Each row below holds a small network's activations on one input, seen along a few directions.
In each table, some parts of the input vary, and every possible input appears once, in random order.
Descriptions start from the smaller parts, as in this example, which fits no table here: one of 8 places around a ring, together with either a single point or one of 9 places along a line or (one of 3 separate values, together with one of 6 places along a line).
Shared parts are said once, and a part with two or three values counts as separate values.
In the rows, zero is written as 128.

Other details of the inputs vary at random and push rows far along two fixed directions, the same in every table; ignore that.

Rows:
R1: [228 103 109 120 106  92 137 121  98  66 140 106 140  83]
R2: [138 139  78 156 158 113 166 124 164 169 114  77 160 203]
R3: [ 26 126 216 109 123 155  58 118  96 149  91 174  68 113]
R4: [ 35 122 184  80  97 162  77 119 110 180  50 182 105  65]
R5: [167 154  87 135 168 165 163 109 173 135  98  84 185 159]
R6: [122 125 102 131 181 139 168 127 149 160 119  91 155 211]
R7: [226 111  99 127  94  75 143 139 110  66 156 143 131  84]
R8: [ 60 160 149 132 158 145 128 104 149 164 100 144 110 171]
R9: [145 186  77 143 157 122 140 112 169 178 162  88 175 160]
R10: [ 81 155 154 135 157 148 123  99 137 146 111 117 128 180]
R11: [118 162 101 132 171 146 165 128 144 142 132  89 144 206]
R12: [138 105 168 149  90 124 115 160  86 103 139 143  80  79]
R13: [143 147  88 156 175 116 175 103 167 146 126  96 145 202]
R14: [ 43  82 208 130 123 167  93 140 114 176  79 172  90 106]
R15: [ 90 155 112 109 132 154 115 114 159 171  81 142 163 151]
R16: [ 76 150 117 139 134 147 128 114 142 180 102 123 124 169]
R17: [127  97 142  95  90 122 111 162  91  84 144 166 119  67]
R18: [ 42 115 190 119 114 143  93 113 106 159 100 193  67 103]
R19: [132 116 145 140  72  91 112 161  81 114 139 139  79  81]
R20: [148 106 157 149  96 121 101 170  86  96 142 138  75  78]
R21: [200 112  78 128  73  79 137 153 129  75 170 105 133  74]
R22: [217 126 120 144 113  78 121 128  98  88 213 111 137  81]
R23: [146 182  89 143 182 120 148  95 174 160 169 108 167 165]
R24: [ 40 106 194  98 100 182  78 132 138 142  96 182 103  65]
R25: [206  87 103 140 105  82 162 167  81  82 176 105 110 116]
R26: [139  97 145 110  83  97 105 140 106  80 142 184 103  53]
R27: [ 79 136 135 119 151 162 138 125 124 159 118 131 120 173]
R28: [ 26  93 209 114 125 138  91 121 115 179  77 195  77 110]
R29: [138 156  90 121 165 142 149  90 193 115 134  83 186 183]
R30: [138 153  91  96 172 160 162 111 156 143 100  97 178 173]
R31: [136 174  90 121 184 144 151 116 158 164 172  94 177 174]
R32: [142 173  83 153 180 119 155 111 166 133 129  92 133 202]
R33: [137 105 150 117  99 107 107 174  68  93 152 141  71  91]
R34: [130 150  79 155 153 123 164 118 161 168 115  80 153 199]
R35: [141 162  91 114 174 140 158  86 175 144  90 111 168 165]
R36: [214  76 123 155 107  68 144 141  91  77 166 100 119 118]
R37: [147  97 167 119  81 139  99 158  98 101 118 174 116  51]
R38: [ 76 166 118 135 144 139 114 129 144 170  99 114 116 170]
R39: [ 66 141 158 131 154 163 115  88 136 161 104 133 123 178]
R40: [213  89 120 156 102  73 146 137  90  73 171 100 114 116]
R41: [223 125 113 159 110 100 130 154 111 100 207 111 136  68]
R42: [121 158  99 124 167 147 140  93 176 119 120 106 192 183]
R43: [ 57 115 205  87 108 159  70 112 108 140  81 194 121  92]
R44: [ 23 111 199 104 108 188  73 134 127 148  80 199 116  71]
R45: [150  95 153  90  83 119 111 163  76  91 135 172 113  64]
R46: [217  84 116 171  97  95 153 163  98  84 166 104 107  97]
R47: [122 155  76 101 167 154 162 116 184 127 137  90 179 183]
R48: [218 100 106 172  97 104 151 155  95  79 175 107 107 103]
R49: [204 108  97 125  90  75 146 139 132  56 175 124 120  73]
R50: [ 53 152 120 110 131 159 108 114 163 164  86 147 157 139]
Description of these inputs: one of 5 separate values, together with either a single point or one of 4 places along a line or one of 5 places along a line.
- Changing only the choice among 5 separate values turns R34 into R46. The same change can be made to R15. Which row results? => R37
- Changing only the choice among 5 separate values turns R49 into R24. The same change can be made to R18. Which row results? => R48
- Which other rows does R11 become when the place on the line of 5 takes its other values? List them by row number. => R6, R25, R27, R33
- Which other rows agree with R1 in the choice among 5 separate values? List them by row number. => R3, R10, R22, R29, R36, R39, R40, R42, R43

Rows:
R51: [227 131  75 156 141  92 154 112 159  94 190  69 188 140]
R52: [129 192  84 163 198 138 162  85 190 168 131  77 170 225]
R53: [ 50 126 170 126 155 151 116  91 136 167  79 157 104 161]
R54: [130 156  85 159 207 170 186 106 188 168 104  69 173 236]
R55: [147 106 132 117  72 108 102 147 121  93 150 172 108  46]
R56: [223 145  69 182 138 102 166 133 131 106 185  75 153 153]
R57: [227 122  49 142 120 106 177 132 165  67 146  93 168 147]
R58: [ 43 131 157 118 133 163 108 127 138 171  68 136 106 159]
R59: [ 52 110 183 109 146 171 100  92 153 160  81 145 149 141]
R60: [235 125  51 142 135  93 174 140 152  79 133  90 181 143]
R61: [214 151  56 165 122  83 157 148 137 103 172  65 144 153]
R62: [214 121  51 152 129  69 183 126 132  94 149  75 141 171]
R63: [142 116 161 118  96  91 102 147  83  96 173 156  92  72]
R64: [ 69 134 159  81 143 188 107 100 142 166  68 154 144 137]
R65: [ 54 154 148  91 148 174  89 104 146 157 102 155 145 104]
R66: [144 115 160 124  93 106  95 159  84  92 174 147  89  69]
R67: [ 61 149 145 105 143 155  95 119 159 173  83 171 149 112]
R68: [152  88 166 141  92  93 118 141  79  91 130 148  75  84]
R69: [146  86 158 111  98  89 117 138  77  81 148 161  86  87]
R70: [165 115 146 107  79 105 109 147  98 110 142 161 120  41]
R71: [151 112 163 151  90 103  97 150  87 104 159 142  76  67]
R72: [ 59 138 169 136 151 170 111 124 137 187 113 145 111 129]
R73: [ 53 124 170 137 148 179 114 114 128 172  78 149 118 160]
R74: [167  92 153 102  77 111 121 150  89  94 113 158 117  55]
R75: [167 112 145  99  83 117  95 139  91 107 153 158 116  45]
R76: [ 53 140 168 108 154 173 108 132 134 177 127 152 122 131]
R77: [ 46 145 148 126 126 159 102 130 130 191 101 148 122 138]
R78: [ 48 149 166 104 153 143 100 100 133 166 125 165 116 138]
R79: [140 118 140 109  71 110 110 143 109  83 157 160 114  41]
R80: [ 49 135 154  85 151 186 103 102 143 146  68 151 144 124]
R81: [137 112 141 129  76  79 107 154  87 116 152 144  82  70]
R82: [209 144  49 155 130  62 168 125 139 110 178  78 142 153]
R83: [148  92 164 114  96  96 116 149  78  79 146 153  89  88]
R84: [144  80 143 133  69 104 119 168  70 105 126 144  90  81]
R85: [ 52 148 165 115 145 171  99 123 127 170 125 156 130 139]
R86: [220 147  68 171 148  73 168 108 140 104 183  83 140 155]
R87: [ 43 139 156  92 130 181 118 105 158 141  71 157 142 133]
R88: [122 168  80 139 202 173 174 104 178 153 115  78 193 248]
R89: [141  96 140 131  79 100 117 175  85 127 156 140  86  59]
R90: [127 171  88 163 201 164 167  95 190 154  98  68 166 245]
R91: [122 175  85 136 204 167 167 103 188 143 113  71 180 248]
R92: [142  89 146 126  75  84 118 155  79  98 121 144  82  88]
R93: [219 112  55 156 131  98 194 159 132 104 152  62 146 161]
R94: [ 50 120 172 104 158 183 121 131 133 166  94 150 122 154]
- Describe the family of inputs behind these rows. => one of 2 separate values, together with either a single point or one of 6 places around a ring or (one of 3 separate values, together with one of 5 places along a line)
- Changing only the choice among 2 separate values turns R74 into R70. The same change can be made to R88. Which row results? => R85
- Changing only the choice among 2 separate values turns R51 into R59. The same change can be made to R89. Which row results? => R93
- A walk changes only the place on the line of 5. It starts at R78 and steps to R63. List the rest of the walk in order. => R66, R85, R76
- Which other rows does R81 become when the choice among 3 separate values takes its other values? List them by row number. => R52, R63
